A small network was shown many inputs. Here are its activations along a few directions, one row for each input.
Each table varies a few parts of the input and shows all the possible inputs, shuffled.
A made-up example of a description, with smaller parts first: one of 3 separate values, together with either a single point or one of 9 places around a ring or (one of 6 places along a line, together with one of 8 places around a ring).
Shared parts are said once, and a part with two or three values counts as separate values.
In the rows, 128 means zero.

Other details of the inputs shift rows strongly along two fixed directions, in all tables alike. That doesn't count.
These rows show it; all are for the same input, with only those details redrawn:
[130 152 142  93 111 104 156 138 116 139 149 121]
[110  95 131 143 147 134 137 137 114 135 111  96]
[128 149 141  91 110 107 158 139 113 139 144 118]
[101  76 125 144 153 147 141 141 104 134  88  83]
[122 138 138  88 112 115 162 141 106 139 129 110]
[101  76 125 145 153 146 140 140 105 133  90  83]
[127 148 140  90 110 108 160 140 112 139 142 117]

A family of inputs:
row 1: [125  99 115 166 165 141 109 138 126 121  96  74]
row 2: [131 102 108 189 162 133  91 111 177 105 140 146]
row 3: [127 147 105  81 107 149 145 131 118 107 111 143]
row 4: [128 119 118 172 175 164  99 139 112 122 102  83]
row 5: [132 156 114  76 115 142 147 137  92 113 108 115]
row 6: [112 155 132  66  87 136 117 136 111 171  63 121]
row 7: [150 158 147 107  86 112 125 112 136 138 158 188]
row 8: [150 159 118 116  99 129 114 131 128 123 129 156]
row 9: [168 186 166 148 128  88 103  92 165 128 229 196]
row 10: [130 152 142  93 111 104 156 138 116 139 149 121]
row 11: [142 118 123 209 160 102  84 103 210 112 193 166]
row 12: [131  99 132 178 128 117 102 122 161 135 145 155]
row 13: [126 103 130 188 151 118 104 107 187 117 175 167]
row 14: [124 133 119  92 116 108 154 135 120 121 126 106]
row 15: [124 134 131  77  97 139 156 116 119 120 128 169]
row 16: [131 150 123 101 116 145 139 118 126 111 135 168]
row 17: [111  85 104 138 155 150 127 133 110 109  76  85]
row 18: [110 101 121 144 162 176 128 140  83 126  77  90]
row 19: [136 132 119 121  98 102 126 134 147 131 133 139]
row 20: [117  95 120 162 170 170 114 120 105 112  98 116]
row 21: [144 120 132 198 148 145  78 111 151 125 142 171]
row 22: [135 176 139  97  77 131 116 122 144 155 115 143]
row 23: [129  95 106 159 130 137 104 131 138 121  90 123]
row 24: [154 163 153 145 137 108 117 115 142 134 189 154]
row 25: [125 141 123  92 116 111 155 145 111 132 119  93]
row 26: [113  89 129 148 149 129 133 125 129 124 124 114]
What is each input in this table made of? -> either one of 2 separate values or (one of 4 places along a line, together with one of 6 places around a ring)
Change only the place on the ring of 6 in row 2. List by row number the other rows that result. -> row 3, row 11, row 13, row 15, row 16

A family of inputs:
row 27: [140 130 121 197 204 180  88 103 125  88 153 154]
row 28: [157 166 168 183 108 112  76 100 178 159 198 206]
row 29: [112  74 134 168 183 122 137 134 116 125 125  62]
row 30: [120 170 121  35  80 117 162 157  95 149  91 111]
row 31: [108 125 137  43  85 124 193 123 104 129 128 163]
row 32: [125 149 143  67 111  98 195 154  94 134 154  83]
row 33: [179 197 134 171 107  91  52  97 208 127 191 195]
row 34: [ 98  75 134 161 145 174  99 113 129 147  80 146]
row 35: [147 187 122  58 110 164 167 139  62  99 123 138]
row 36: [190 208 144 176 166 118  76  96 146  97 223 189]
row 37: [152 161 111  92  89  91 137 116 159 105 160 163]
row 38: [154 168 121 142  96 126  88 118 175 130 143 172]
row 39: [137 158 152  87  78 119 122 116 119 158 124 169]
row 40: [ 97  52 128 138 125 159 156 127 107 128  90 133]
row 41: [130 117 109 194 153 153  60 105 190 119 120 161]
row 42: [103  67 106 135 137 135 158 157 103 120  90  81]
row 43: [ 96  71 129 164 190 134 147 133 119 120 129  69]
row 44: [110  74  88 130 121 155 142 133 134 101  82 118]
row 45: [115  88 117 179 149 151  99 147 123 147  76  90]
row 46: [127 179 149  59  95 114 170 157  86 159 118  76]
row 47: [135  87 124 209 173  99  96 126 161 119 158 116]
row 48: [ 95  69 105 127 149 133 156 148 110 114  94  90]
row 49: [151 185 133  92  91  89 120 141 124 151 133 127]
row 50: [ 99  74  86 120 133 158 144 125 138  96  81 121]
row 51: [136 138 150  85  92  97 157 112 129 132 159 176]
row 52: [128 188 151  73 113 104 154 141 110 152 143  97]
row 53: [114  98 139 173 174 139 103 136 112 151  91  52]
What is each input in this table made of? -> one of 3 separate values, together with either a single point or (one of 2 separate values, together with one of 4 places along a line)
The inputs of row 52 and row 46 match in every part but the choice among 3 separate values. If row 34 is changed in the same way as row 52 into row 46, which row does it become? -> row 28
Change only the place on the line of 4 in row 42. List by row number the other rows that result. -> row 32, row 40, row 44
Change only the choice among 3 separate values in row 31. List by row number the other rows that result. -> row 40, row 51
